A small network was shown many inputs. Here are its activations along a few directions, one row for each input.
Each table varies a few parts of the input and shows all the possible inputs, shuffled.
A made-up example of a description, with smaller parts first: one of 3 separate values, together with either a single point or one of 9 places along a line or (one of 5 places around a ring, together with one of 6 places along a line).
Shared parts are said once, and a part with two or three values counts as separate values.

A family of inputs:
R1: [ 14  23   8  30 -13 -13 -10 -22 -41  13 -36  -6  15  -4 -20 -38]
R2: [ 28 -19 -42 -46   6 -13   3 -16  30  18  12 -32  11 -32   0   9]
R3: [-44 -15  39  16  47  39 -18  30   1 -70  39  37  34 -53  26  69]
R4: [  2  -3  14  21 -33  -6 -53  -7  41  -5   1 -21 -23   5 -17   5]
R5: [-16 -16 -38 -27 -19   8  -2   2  40  16   6   0   4  35  20  33]
R6: [ 19  12 -20 -41  19  -4  50   0 -10  17  -7 -12  19  -5 -23 -23]
R7: [ 27   1 -10  21 -28 -10 -50 -47  -1   6 -10 -30  -6 -26  -7  -1]
R8: [  3  22  48  21  12  -2 -17   3  10  13 -19   3  -1  15 -17 -44]
R9: [-17  24  47  42  55  28  22  66 -48 -61  43  64  38  -8  19  44]
R10: [  5 -12 -16   8 -18 -24  41 -18 -58  25 -18  -5 -17  -3 -35 -14]
R11: [-21  24 -16 -18   0  11  44  16   2  24  -7  22   8  57   8   1]
R12: [ 22 -34 -38   7 -21 -26  -4 -41 -15  29   9 -28 -33 -30 -10  17]
R13: [-19  17  14  -1  -1   2  22  28   3  -8  -5  13 -20  42  24 -44]
R14: [ -4 -23  10 -33  -6  10 -28   6  45 -17  -6  -4 -29   8  32 -14]
Q: Describe the family of inputs behind these rows.
A: one of 2 separate values, together with either a single point or one of 6 places around a ring
Q: The inputs of R3 and R9 match in every part but the choice among 2 separate values. If R5 is changed in the same way as R3 into R9, which row does it become?
A: R11

A family of inputs:
R15: [ 18  21  -8  27 -25  -4 -28 -13  16  25 -22 -14   6  33  -2 -28]
R16: [ -3  -3 -34 -24  -2 -17  56   5 -19  27  -9   0 -10  15  -1 -19]
R17: [-45 -12  21 -10  52  46  14  61  19 -56  44  50  47  14  40  66]
R18: [ 11   0  29  34  15 -14  -2 -20 -54  -4  -9  -7  13 -45 -35   0]
R19: [ 16  34 -14  18 -14 -10   4   1 -22  13 -24  -3  36   1 -30 -27]
R20: [ 18  16 -32 -18  -1 -18  43  12   6  27   6 -12   0  20 -22 -21]
R21: [ 10  12   9  45 -21  -5 -44 -30   3  -3  -5 -16  -5   1  -4   0]
R22: [ -3 -16 -28 -13 -10  13 -33 -18  27 -11  25  -9  18 -40   6  64]
R23: [ 21 -18 -16  -6   9 -16  35  -4 -44   4   9  -2 -16 -16   4   1]
R24: [-35  39  62  37  33  31   1  49  -8 -37  17  58  11  33  36   6]
R25: [  3 -37  15 -22 -17  -8 -28 -12  12 -13  -7  -5 -44  -8  17 -13]
R26: [ 12   0  17   4   7 -10  29 -10 -68   2 -23   9  -4 -10 -19 -20]
R27: [-17 -20  -6 -40 -23  -6  -1  -6  35  15 -23 -12 -37  25  19 -34]
R28: [  5  -1 -33 -60   6   2  20   0  47  24   4 -12   6  18  -2  16]
R29: [ 11  -1 -18  -4 -26   2 -47  -4  53   2 -11 -32  -9   6  12 -18]
R30: [-13   3   3  -7 -19  -5  16 -16  -7  42 -32   2 -25  52   4 -44]
R31: [ -3 -44   0 -12   7   7 -25 -20  14  -5  20   0   6 -56  -4  64]
R32: [ 10 -42 -14 -47  12   5  13 -21   2   1   9   5  -9 -21  22  38]
R33: [ 14 -18  -3  26  10 -17   0  -9 -31  -1  21 -12   0 -52 -17  24]
R34: [ 12  21   8   0 -20  -5   5  -7  20  40 -20 -13 -16  57 -16 -45]
R35: [ 15   6 -29  25 -10 -12  -7  -8 -17  -8  27 -18  13 -36  -8  24]
R36: [-14 -23 -33 -65   3   1  33  -9  25  25 -11   4  -3  11  19  18]
R37: [  8  -1 -48 -34   1  10 -16  -6  39  15   9 -14  25  -6  12  33]
R38: [ 12  24   3  34  -6  -8  -9 -19 -38 -12  -3 -12  26 -29 -26  -1]
R39: [ -4  11  -6 -13   7  -5  57 -13 -42  29 -30   2   0  21 -15 -46]
R40: [-31  20  18  26  46  29  38  73 -22 -52  39  51  27   8  21  29]
R41: [  6 -10  34  43   2 -13 -40 -33 -14   4  -8  -7 -18 -14 -14   0]
R42: [  3   2   0 -31 -28  -6 -16   9  59  13 -15 -26 -28  30  -5 -31]
R43: [  3 -14  -2  16 -25   4 -64 -21  43 -27   9 -31 -20 -28   9   7]
R44: [ -3 -39  27  16 -12  -7 -63 -19  28 -22   3 -15 -31 -45  -5   8]
R45: [ 19  18 -45   8 -16 -16   5  13  -2  15   4 -10  22  -5 -12  -2]
R46: [-43   4  54  14  29  32 -17  59  31 -65  33  39   8  14  48  12]
R47: [ 10 -10  21   9  -3  -8  -7 -27 -31  15 -16   3 -32  22   7 -23]
R48: [-37  47  50  32  42  37  35  64 -44 -52   5  65  30   4   2   8]
R49: [ 14  31  -2  -7   0  -8  41   0 -16  27 -19  -5  13  25 -41 -46]
Q: Describe the family of inputs behind these rows.
A: one of 5 places around a ring, together with either a single point or one of 6 places around a ring
Q: The inputs of R44 and R41 match in every part but the place on the ring of 5. If R42 is changed in the same way as R44 into R41, which row does it become?
A: R34
Q: Start at R21 and move only the place on the ring of 5, one step at a time. The first step leads to R43. Which rows follow, in order?
A: R22, R35, R38
Q: Which other rows agree with R48 in the place on the ring of 5? List them by row number.
A: R18, R19, R26, R38, R39, R49
Q: Start at R22 and move only the place on the ring of 6, one step at a time. The first step leads to R37. Which rows follow, in order?
A: R28, R36, R32, R31
Q: Which other rows agree with R33 in the place on the ring of 5? List them by row number.
A: R16, R20, R23, R35, R40, R45

A family of inputs:
R50: [ 15 -20  14  18 -22 -16 -53 -10  36 -24   7 -27 -15 -34 -19   2]
R51: [ 13 -26  -2 -30  23 -16  39  -6 -24  10   4  -8 -12 -42 -14 -10]
R52: [-71  36  81  73  45  42   0  85 -41 -91  19  82  42 -11  24  27]
R53: [  7 -21  24   1 -15 -19   1 -14 -32   4 -19  -7 -53  12  17 -32]
R54: [ -6   8 -41 -19 -17 -11  41  32   8  15  14  -1 -13  35   6 -28]
R55: [-25 -45  20  -5  21  12 -17 -44 -16  -7  13  10 -10 -20  21  43]
R56: [  5 -29   1  24 -20   6 -71 -24  21  -3  17  -6  15 -28   2  53]
R57: [ 25 -16 -19  -8  -3 -28  41  -4 -54  28 -15  -2 -21   1   0 -42]
R58: [-17  21  18 -15   6  10 -12   8  50  35 -25  12   0  64  11 -19]
R59: [-18  52  58  64  68  35  43  89 -64 -72  53  72  54   5   1  35]
R60: [ -2   5 -40 -48  12  16  20  12  24 -10  22  12  34   1  35  53]
R61: [ 27  20 -44  31 -26 -35  -3  -7 -20   9  -4 -36  -3 -12 -19 -39]
R62: [-11  25 -18 -28  -4  -3  44  10  23  41 -18  -1  34  62 -13 -17]
R63: [ 19  -2 -42  13  -8  -3 -20 -15  -2  13  14 -19  27 -42 -16  63]
R64: [ -1   5  35 -11  -4  -1  -5 -38 -26  26 -45  12 -24  32 -16 -23]
R65: [-14 -19   9 -29   4  25 -14  28  62 -30  11  -3 -22   4  22  -4]
R66: [ 21   9   3  42 -42 -28 -41 -18   9  -7  -4 -25 -31  -4   2 -33]
R67: [  1 -24 -18 -14  30   2  36 -36 -32  17  14  14   7 -36   7  48]
R68: [ 20  42 -25  22 -23  -1  -1 -30 -14  36 -32 -34  35   5 -43 -31]
R69: [ 15  36  21  26 -31   1 -52 -37  12  29 -26 -13   7  10 -22 -29]
R70: [ 24   1 -32   4  -6 -26 -12   1  10  -6   8 -38   4 -46 -40   2]
R71: [ -4   2 -27 -53   4   5  31  34  34 -14  24  -6   2  -6  -1  -1]
R72: [-17 -22  -7 -28  15  35 -35   8  48 -25  12  16  17  12  54  41]
R73: [-13  -2  -3   1 -16   6  -1  26  38   0   2   2 -46  41  29 -25]
R74: [ -8 -42  40 -16  10  -4  -4 -16  -4 -15   0 -15 -36 -26   3  -6]
R75: [ 16   5  -7 -14   0  -5  48 -32 -45  41 -46   8   9  25 -34 -30]
Q: Describe the family of inputs behind these rows.
A: one of 2 separate values, together with either a single point or (one of 3 separate values, together with one of 4 places along a line)
Q: The inputs of R57 and R53 match in every part but the choice among 2 separate values. If R63 is changed in the same way as R57 into R53, which row does it become?
A: R56
Q: Which other rows does R75 become when the choice among 3 separate values takes its other values? List them by row number.
A: R62, R68
Q: Which other rows does R72 become when the choice among 3 separate values takes its other values? List them by row number.
A: R55, R56
Q: Which other rows does R62 become when the choice among 2 separate values takes its other values? List them by row number.
A: R58

A family of inputs:
R76: [ 24 -16 -18 -17 -41 -23 -44 -44  35  31 -24 -38 -43  23  10 -26]
R77: [-45  17  41  21  46  35   5  63  20 -49  39  46  32   3  26  39]
R78: [-25  -9  32  26  31  22   2  22 -30 -58  39  34  17 -28  27  50]
R79: [ 38 -13 -41 -18 -21 -25  -9 -45   6  45 -16 -42   6 -13 -35   5]
R80: [ 30 -29 -22  -7 -38 -38 -19 -39  11  26 -18 -53 -33 -29 -34 -39]
R81: [ 44   2 -42 -14 -25 -26   0 -41  11  36  -8 -48 -16 -23 -30 -22]
R82: [-11  63  20  -1   9 -10  93  25 -67  32 -45  32   1  79 -32 -78]
R83: [ 22 -15 -55 -41 -26 -19   8 -29  23  54 -12 -27   1  18 -10   0]
R84: [-40  17  31  55  35  25 -11  48 -11 -55  42  41  32 -22  16  51]
R85: [ 12  54  14  33  14 -13  81  20 -91  37 -39  26  17  51 -28 -82]
R86: [ 28   1 -56 -37 -30 -18  17 -23  28  46  -6 -37 -22   7  -2 -25]
R87: [ 17 -16 -12 -13 -31 -14 -41 -71  12  37 -33 -44 -12 -22 -20 -11]
R88: [-33  27  38   7  35  42  -7  74  18 -73  29  50  45   7  30  35]
R89: [-24 -16  38  24  31  20  -3  28 -31 -47  26  44   7 -37  22  53]
R90: [-30 -16  40 -17  50  31   6  40  -2 -48  22  49   1  -6  35  39]
R91: [ 15 -31 -39 -29 -39 -30   0 -20  28  34 -20 -45 -40   5  -5 -41]
R92: [  7 -20 -30 -26 -29  -5 -16 -53  33  47 -31 -28 -14  11   1 -16]
R93: [-33 -10  37   0  46  39  20  42   0 -47  41  41  15   2  30  41]
R94: [-31  25  26  49  24  38 -17  63 -12 -73  35  46  45 -16  17  49]
R95: [ 37 -13  -1   3 -41 -30 -65 -60  17  26 -21 -48 -39 -10 -18 -23]
Q: Describe the family of inputs behind these rows.
A: one of 2 separate values, together with either a single point or one of 4 places along a line or one of 5 places around a ring
Q: The inputs of R82 and R85 match in every part but the choice among 2 separate values. If R76 is changed in the same way as R82 into R85, which row does it become?
A: R95
Q: Which other rows does R78 become when the choice among 2 separate values takes its other values? List them by row number.
A: R93
Q: Which other rows does R81 become when the choice among 2 separate values takes its other values? List them by row number.
A: R86
